Each row has a name. Each question is about the rows just above it.

Columns, left to right: N J H C M S G T B
[136 121 129 132 114 113 137 130  96] = K
[136 197 156 152  31 138 117  96 136] = R
[148 110 102 117 133 146 141 119 132] = U
[133 184 153 123  82 117 141 111 114] = L
[136 132 114] is in which column, read top down?
B
Which entry of K is missing from [136  96 129 114 137 130 121 132]?
[113]

Columns, left to right: gufa zizen Veve gopi gevo zuf
[128 110 125  61 172 173] = V
[ 93  52 125 138 128 141] = P
[102  78 198 123 149 183] = Z
[102 103 206 124 144 125] = W
[109 108 147  56  77 131] = Y
[111 124 187 109  87 112] = E
[148 116 169 110 156 187] = D
Shuffled E with one entry gone: [111 109  87 187 124], missing
[112]
Shuffled V with one entry gone: [110 125  61 173 128], missing
[172]
Shuffled Z with one entry gone: [198 102 123  78 183], missing
[149]
Which column holds [125 198 206 147 187 169] top down?
Veve
Which entry of V is missing from [125 128  61 172 110]?
[173]

Columns, left to right: Rese Rego vapa Pef kigel nes kuv
[ 68 122 121 124 121  54 104] = F
[119 203 126 102 166 138 156] = X
[ 68 124 121 123 127  53 104] = Q
Which entry of F is missing from [122 121 104  54  68 121]?
[124]
F without one entry, shuffled: [ 54 121 122  68 124 121]. Gone:
[104]
F without one entry, shuffled: [124  68 121 104  54 121]. Gone:
[122]
[138  53] is in which column, read top down?
nes

Columns, left to right: Sut zoke laf siku mida
[140 157 134 135  65]  leren
[171 155 163 162 111]  lediz
[140 165 124  41 164]  ripaf
Which entry of leren is missing from [134  65 135 157]?
[140]
Which entry of ripaf is missing from [140 124 164  41]?
[165]
Shuffled lediz with one entry gone: [111 162 155 171], missing
[163]
Which column holds [135 162] top down?
siku
Which column holds [157 155] top down?
zoke
Shuffled leren with one entry gone: [140  65 135 157], missing
[134]

Columns, left to right: ver zum patig tep gis Nel fibov zeve
[ 81 162  77 212 163 108 140 145]  Memag
[ 57 131  91 154 153 107 132 136]  dite
[178  74  86 168  83 142 191 108]  pudut
dite without one entry, shuffled: [ 57 132 136 107 154  91 131]. Gone:
[153]
Which column holds this, read top down? [153  83]
gis
Shuffled Memag with one entry gone: [108 163  77 162 212  81 145], missing
[140]
Which entry of dite is missing from [131 132 107 136  91 154  57]?
[153]
Shuffled dite with one entry gone: [131 153 107 136 154  57  91], missing
[132]
[163 153] is in which column, read top down?
gis

Columns, left to right: derat nava Kot puzun Bipa mal mufol surir
[110 154 156 138 158 149  96 115] = gim
[ 76 207 211 156 219 192  33  91] = San
[ 93 180 102 146 189 171  65 103] = biv
[163 180  72 109  67  85 191 153] = ralep
[145 102 100 119  98 107 160 140] = bavim
[111 155 156 137 158 150  96 116] = peba
[ 76 206 211 156 219 192  34  91] = kino
[145 102 100 119  67  85 191 153] = dape
[ 76 206 211 156 220 193  33  91] = zub
Which column holds this, read top down? [163 145 111]
derat
Which entry of biv is missing from [171  65  93 102 146 189 180]?
[103]
Which column holds [ 85 107 150 192  85 193] top down?
mal
Which column holds this, read top down? [103 153 140 116  91 153]
surir

Columns, left to right: Norim rakib zapud Noroz
[ 92 157 115 111] : Mufa
[172 112 146 136] : gozon
[134 109 116 153] : Ganut
[154 124 153 126] : motib
[150 122 142 111] : Zari
[ 88  87 115 133] : Diga
[101 170 101 164] : dogap
[166 108 141 112] : nevir
[159  74 162 122] : vef
[169 110 143 143] : Sunug
[151 115 112 113] : doz
[154  52 151 101] : vuvum
Shuffled Diga with one entry gone: [115 133  88], missing
[87]
Shuffled Diga with one entry gone: [133 115  88], missing
[87]
Which entry of Mufa is missing from [111  92 115]?
[157]
motib without one entry, shuffled: [154 126 124]. Gone:
[153]

Columns, left to right: Rap bofu vefi ludad nuz fitot
[159 129  60 129 173 191]  reka
[ 83  43  35  67 175 203]  geve
[ 66  52  45 157 172 140]  los
[143 210 108  97 195  74]  lepir
[192  38 121  83 107 193]  Tedis
[143 210 108  97  54  74]  Zesus
[159 137 140 100 180 173]  Beni
Shuffled lepir with one entry gone: [108  74 210 195 143], missing
[97]
Which column holds this, read top down? [192 143]
Rap
Shuffled Tedis with one entry gone: [192  83 107  38 121], missing
[193]
[ 45 108 121] is in which column, read top down?
vefi

Columns, left to right: Saras Rab kapa Meka donat Nove
[178 233 119  97 181 106] = sov
[131 142 125 116 130  93] = gipuz
[130 134 127 124 130  75] = pivez
[128 139 124 116 127  92] = maro
[131 138 126 122 131 129] = zazor
[132 137 127 125 133 225] = Meb
[129 136 126 120 129  63] = Siki
[138 153 125 118 139  96] = Geba
[138 154 125 116 139 150] = Vub
[149 174 124 114 151 228] = fuzat
[127 136 126 120 128 119] = paseg
[144 163 125 117 146  74] = seto
[116 124 116 122 125 120 118 116 114 120 117] is in which column, read top down?
Meka
paseg without one entry, shuffled: [136 126 119 120 127]. Gone:
[128]
fuzat without one entry, shuffled: [149 228 174 151 124]. Gone:
[114]
Which column holds this, read top down? [138 137 136 153 154 174 136 163]
Rab

Columns, left to right: Dor gabir pep vumar Vuloz fov paru zab zovem
[ 86  94 141 114  67 207 149 147 148] = Nira
[ 93  95 154 117  76 214 106 155 148] = dano
[101  98 141 120  85 220 105 165 146] = mit
dano without one entry, shuffled: [ 93 148  76 117  95 154 214 106]. Gone:
[155]
[148 146] is in which column, read top down?
zovem
[147 155] is in which column, read top down?
zab
[67 76] is in which column, read top down?
Vuloz

Columns, left to right: Mav kofan mavo toz fod Vinir biso nela reg
[119 120 127  82 190  52 140 137 105]  vazis
[157 103 199 129  84 105 222  95 165]  Lofil
[208  74  88 142  86 191  60  85 153]  fivuv
[109 113 137 114 158 130 118  68 124]  Ralap
[ 67  68  65  86 113  85 172 139 139]  Sug
[119 133 113 116 114  65 128 119  92]  ful
Which entry of fivuv is missing from [ 60 208 191  88 142  74  85 153]?
[86]
Which column holds this, read top down? [157 208 109]
Mav
Which column holds this, read top down? [ 60 118 172]
biso
Which entry of Sug is missing from [172 139  86  65  85  67 113 139]?
[68]

Columns, left to right: Fetid deziz teteb vukef sudi ratek
[146 159 130 148 148 116]  foz
[123 108 125 111 139 218]  Vasa
[135 126 154 145 135  90]  baz
[135 126 154 147 135  90]  seku
[149 101 156 120 124 102]  tib
[156 106 155 119 136 212]  dasuf
Shuffled tib with one entry gone: [102 124 120 149 156], missing
[101]
[126 126] is in which column, read top down?
deziz
[218  90] is in which column, read top down?
ratek
Shuffled seku with one entry gone: [147 154 135  90 135], missing
[126]
Which column holds [145 147 120] top down?
vukef
Which column holds [123 135] top down?
Fetid
[135 135 124] is in which column, read top down?
sudi

Columns, left to right: rof Refo vov kalu
[ 84  41 146  83] : bimeb
[133 160  62 189] : rad
[ 72  74 166 131] : zemo
[ 68  55 135  95] : Kise
[ 84 133  72] is in which column, read top down?
rof
[ 84 133] is in which column, read top down?
rof
Which column holds this, read top down? [ 41 160  74]
Refo
Shuffled bimeb with one entry gone: [41 84 83], missing
[146]

Columns, left to right: Geva dumum zukit Gefar Kig lak lalu
[ 97 189 119 155  48  33 182]  runi
[143  94 145 164 143 180  85]  buden
[ 57  76 145 158 146 133  56]  kavor
[184 157  98  89  94 113 153]  nazen
Which entry of nazen is missing from [157  94  98 153 184  89]?
[113]
Which column holds this, read top down? [ 97 143  57]
Geva
Shuffled kavor with one entry gone: [158 133 146 145  76  56], missing
[57]

Columns, left to right: vop riluz nak lofad sufo pase mab diro nopu garub
[145 130  87 160 176 161 133 136 119 152] = duk
[108  82 223 208  87  83 220 168 161 163] = Fuviv
[ 91 118 125  94 141 171 128 131 113 118] = dipof
[143  42 109  69 181 162 173  76  82 148] = motop
[ 84 105 148  84  99 114 174 193 120  71] = bonad
[112  65 160 186 145 151 151 139 176 182] = vos
[107  41 140  98 174 185 146 107 126 186] = gikeg
[ 94 192 100 164 105 145  99 151 157  86] = Kedem
[136 193 135 218  94 126 122 127 159 138] = Nug
Which entry of Nug is missing from [135 127 193  94 218 136 138 159 122]?
[126]
Shuffled duk with one entry gone: [176  87 160 145 152 119 136 133 130], missing
[161]
[152 163 118 148  71 182 186  86] is in which column, read top down?
garub
Which column holds this, read top down? [136 168 131  76 193 139 107 151]
diro

